A small network was trained on invented records. Each row is its activation on one of them, seen along a few directions.
Records have a field called ZESOM. Each example row is followed by its value.
The word missing means that the record has no ZESOM.
The largest differences between rows may come from other fields.
[  9.3  25.1   0.3 -14.4  17.7   1.2  -2.7  12.1 -18.2  26.5 -31.1  22.1
  13.6 -37.7 -21.9 -27.7   2.6  -7.2 -35.2 -11.3 -15.7  44.1  10.5] => gimiv
[ 21.7 -13.0  -5.2  59.4  56.0 -17.6  15.3 -62.5  -3.0  15.0  10.9  -6.7
 -14.1   2.3  -9.1 -47.6 -10.8  10.6 -21.8 -21.8  51.3  33.9  18.1] => vap
[-10.9   2.3   4.4 -20.0   5.1  -7.7   9.3 -38.7 -18.5  28.2  22.5  15.7
 -15.1  25.3  -5.0   7.2 -29.3   6.3 -33.6  -1.9  -1.2  35.3  -7.9] => zuko
[  6.9 -35.3   6.4 -15.0 -18.5   0.8  29.5  47.2  15.7 -20.5  -7.8  -9.5
 -26.8 -10.4  -8.3 -14.8 -13.3 -14.8  30.9  -7.1   9.1  36.5 -15.5] => guze
[ 33.9   6.2  36.6   0.9  -8.7 -72.8  14.2  25.0  28.8  24.7 -11.7 -36.3
 -23.9   5.4  55.5 -19.2 -18.8   3.4 -20.7  15.0  -6.9 -69.8  23.6] => luz
[-19.6  17.2  -5.2  -3.9  -5.9  30.5 -14.5  12.2 -12.3  10.8  26.7 -15.7
 -12.5 -20.0   8.0   0.5  16.9  18.4  -7.4   6.8  11.5 -14.0  27.8] => zuko
[ -1.9  12.3   7.0   4.0 -11.8   4.2 -10.6 -11.8   5.9 -11.5   6.0  -7.7
   5.6 -22.3   3.3  17.1 -15.2 -11.7   4.0  62.6  23.4   2.6  -5.1] => missing
[ 14.2  -5.7  12.0 -19.5 -19.1 -14.4   5.2  16.0 -30.1 -52.0 -11.6 -33.4
  -0.3  18.2  19.0  -9.9 -18.0 -20.5  42.3 -19.1 -21.4 -52.8 -35.6] => missing
[  8.4 -41.4  37.4 -13.3 -12.7 -23.8  27.9  44.5 -23.6 -22.8 -13.0   8.1
 -19.9   5.2   0.2 -11.4 -37.1 -28.8  24.3  -1.6  12.8 -12.5 -46.5] => guze
[ 29.3  26.8 -27.8  79.8  12.9 -25.3  -2.4 -60.7  29.0  16.9  -1.0   0.1
 -26.3 -14.8 -12.6 -53.8  21.1  30.3  18.0 -45.2  40.0  56.8  33.3] => vap
[ -8.5  13.3  12.1  -6.2  34.7 -34.7  19.3   8.7 -21.3 -26.8 -12.1  -7.2
  17.3 -14.5  55.9 -48.2 -49.3  12.1  35.1 -20.1  33.1 -37.3  42.7] => pife
[ 10.1  -8.4  -7.8  20.3 -11.8  12.8 -16.0   1.4  18.7  30.4   4.4  27.6
 -13.4 -29.8   9.7 -29.6  25.9  -8.2 -12.5   1.7 -15.1  59.4  -0.7] => gimiv
[  1.4 -40.0  16.0 -19.6 -26.4 -11.5  13.5  59.4  -9.6 -29.8 -16.3 -15.2
 -34.7 -12.6  -9.8 -22.6 -17.0 -19.1  51.7  -7.3  18.3  14.2 -27.3] => guze
[ 24.9 -27.3  34.9 -27.4  15.5 -75.8   1.4 -12.2  25.7  50.5  22.3  -4.9
 -36.1  19.9  25.2 -23.5 -31.1   0.6 -33.8  32.6   6.5   8.3  26.2] => luz
[-17.4   8.0  24.5  -1.9  15.5 -46.7  33.5  28.8 -22.8 -41.9 -21.9 -26.3
  28.6 -22.6  75.3 -56.6 -33.1  15.7  38.9   3.2  44.4 -59.0  18.2] => pife
[ 19.6  21.0   4.0  -4.7  14.1  -4.3   9.6  14.3  -3.9   1.2 -17.3  16.2
  -9.9 -18.1  21.2 -22.9  -0.7 -29.6 -47.5  -4.9 -40.8 -11.6 -17.0] => gimiv
[ 43.8   6.6   4.7  44.8  53.6 -11.7  -3.1 -75.0  11.4  26.4  18.5  18.1
  -4.5  -4.3  -4.5 -39.5  17.0  34.4 -36.7 -14.1  50.6  52.8  18.2] => vap
[ -9.9   9.9  11.4  -9.2 -33.0 -13.4 -35.7  10.7  19.3 -26.8 -11.3  32.0
   1.1  10.7  20.5 -12.4 -32.6  17.8  21.5   9.9 -12.4 -30.7  -0.7] => missing
[ -5.5 -25.5  33.8   7.3  -5.7 -35.7   3.1  10.2   6.8 -46.3  -3.3 -11.8
  -7.8 -24.1  91.7 -59.0   0.3  13.5  84.7  -7.4  47.5 -48.5  -1.1] => pife
[ 25.6  12.0  44.3  -3.9  42.9 -82.5  25.6 -31.0  49.8  55.8   1.2   8.5
 -11.6   6.0 -11.0  25.9 -20.5  27.8 -17.6  43.6  -9.6  37.7  24.4] => luz
[ -7.6  -5.4  21.9 -17.9 -11.4  -0.3  14.9 -32.9  -0.3  15.7  13.5  25.1
 -10.3  19.4  23.5  -1.6   4.8   2.4 -29.1   1.3   3.9  13.7 -19.1] => zuko

Here are new rows. What is ZESOM for each?
[ 34.7   1.3  44.8 -58.8   5.3 -85.1   2.8  37.4  -1.7  -8.6 -20.9 -38.8
 -39.4  -3.0  47.6 -40.4 -10.7 -12.8  -9.6  29.5   4.1 -68.2  -4.5] => luz
[ 34.1  -7.6   2.1  41.3  53.1  -9.8  10.5 -74.3  13.7  13.0   3.0  23.1
 -20.9  -0.7  -6.3 -51.1  16.4   7.1 -18.5 -34.0  47.1  31.7  17.2] => vap
[-32.1 -19.1  -2.4  43.3  21.0  -1.2  -2.9 -27.1   4.4 -15.9  73.9 -20.6
 -11.9 -22.7  14.8  50.2  -1.2  18.5 -58.5 -20.4 -13.6  46.5  20.8] => zuko
[ -6.0  38.4   0.5 -31.5  -6.2  15.8   6.7  -7.0 -10.7  16.4  -6.8   6.5
   9.3   2.1 -10.7  -3.7  13.1  23.9 -45.4  -2.7  24.2  43.6  24.2] => zuko
[-13.8  49.8 -17.1  57.8  32.0 -58.0  35.9 -15.6  30.7 -16.7  19.3  24.7
   5.4 -14.3  29.7  -5.0 -27.5  30.6  72.0  17.9  30.2  24.9  26.1] => pife
[ 29.2   5.4 -33.1  25.1  29.7  19.5  -3.3  -3.5  30.9  48.2 -15.2  23.7
  49.1  -5.6  16.9  36.3  19.3  11.1   4.5 -14.0  25.0  17.4  11.0] => missing
[  6.2   3.8  16.2   0.9 -10.3   4.4   2.7  56.1  19.3  -9.2 -10.8  -3.8
 -30.6 -28.7 -26.1   1.4 -17.5  -2.4  29.7 -43.0  -7.1 -24.2  17.6] => guze
[  4.9   3.2  -0.3   6.1  30.3 -50.8  16.4  -8.3  16.4 -43.8  42.4   0.6
 -25.2 -14.5  83.9 -44.5 -36.3   9.5  50.6  -2.0   7.8 -48.6  -6.4] => pife
[ 14.5  -8.2  23.5 -38.1   1.6 -75.1  26.5  35.7  -7.8   8.5 -35.4 -52.7
 -20.1   0.8  35.5 -42.3 -33.1 -24.3   4.9  14.2   2.5 -19.3  41.9] => luz
[ 11.8  14.3 -24.7   8.1   5.4  18.7 -23.3 -20.1  46.9  41.6  16.6  18.5
   3.4  15.2 -25.1  19.1  20.2  -5.5 -38.7  -3.4   3.9  32.5  16.7] => missing
[ 18.3  21.3 -20.6  -4.7  11.4  23.0   3.3  48.9  20.1   1.8  35.6  23.1
 -22.1 -21.6 -24.3   4.1 -10.5  -1.3  -8.5  -5.4  -3.5  27.2  39.5] => guze
[-21.0  21.2 -16.5 -21.6  -3.9  15.6  38.2   5.7 -16.0   7.8 -14.1 -18.6
   7.6   7.6  -1.4  -4.3 -10.8  -3.1 -31.0  -9.2  20.5  29.3  24.1] => zuko
[ -6.0  -2.2 -17.2   5.6 -15.7 -24.6  31.1  27.3 -20.6  -5.6  21.8 -16.2
  14.6  10.7  -4.0 -23.6  -9.2 -13.3  15.8 -11.2  -2.0 -29.6 -10.6] => missing
[ 17.8 -15.1  33.5 -10.8  28.1 -33.6  21.0  25.3  41.2  -0.6 -26.1 -52.1
 -43.4 -13.8  42.3 -12.8  -0.1  -6.5  24.3  25.6 -22.8 -39.3  59.9] => luz
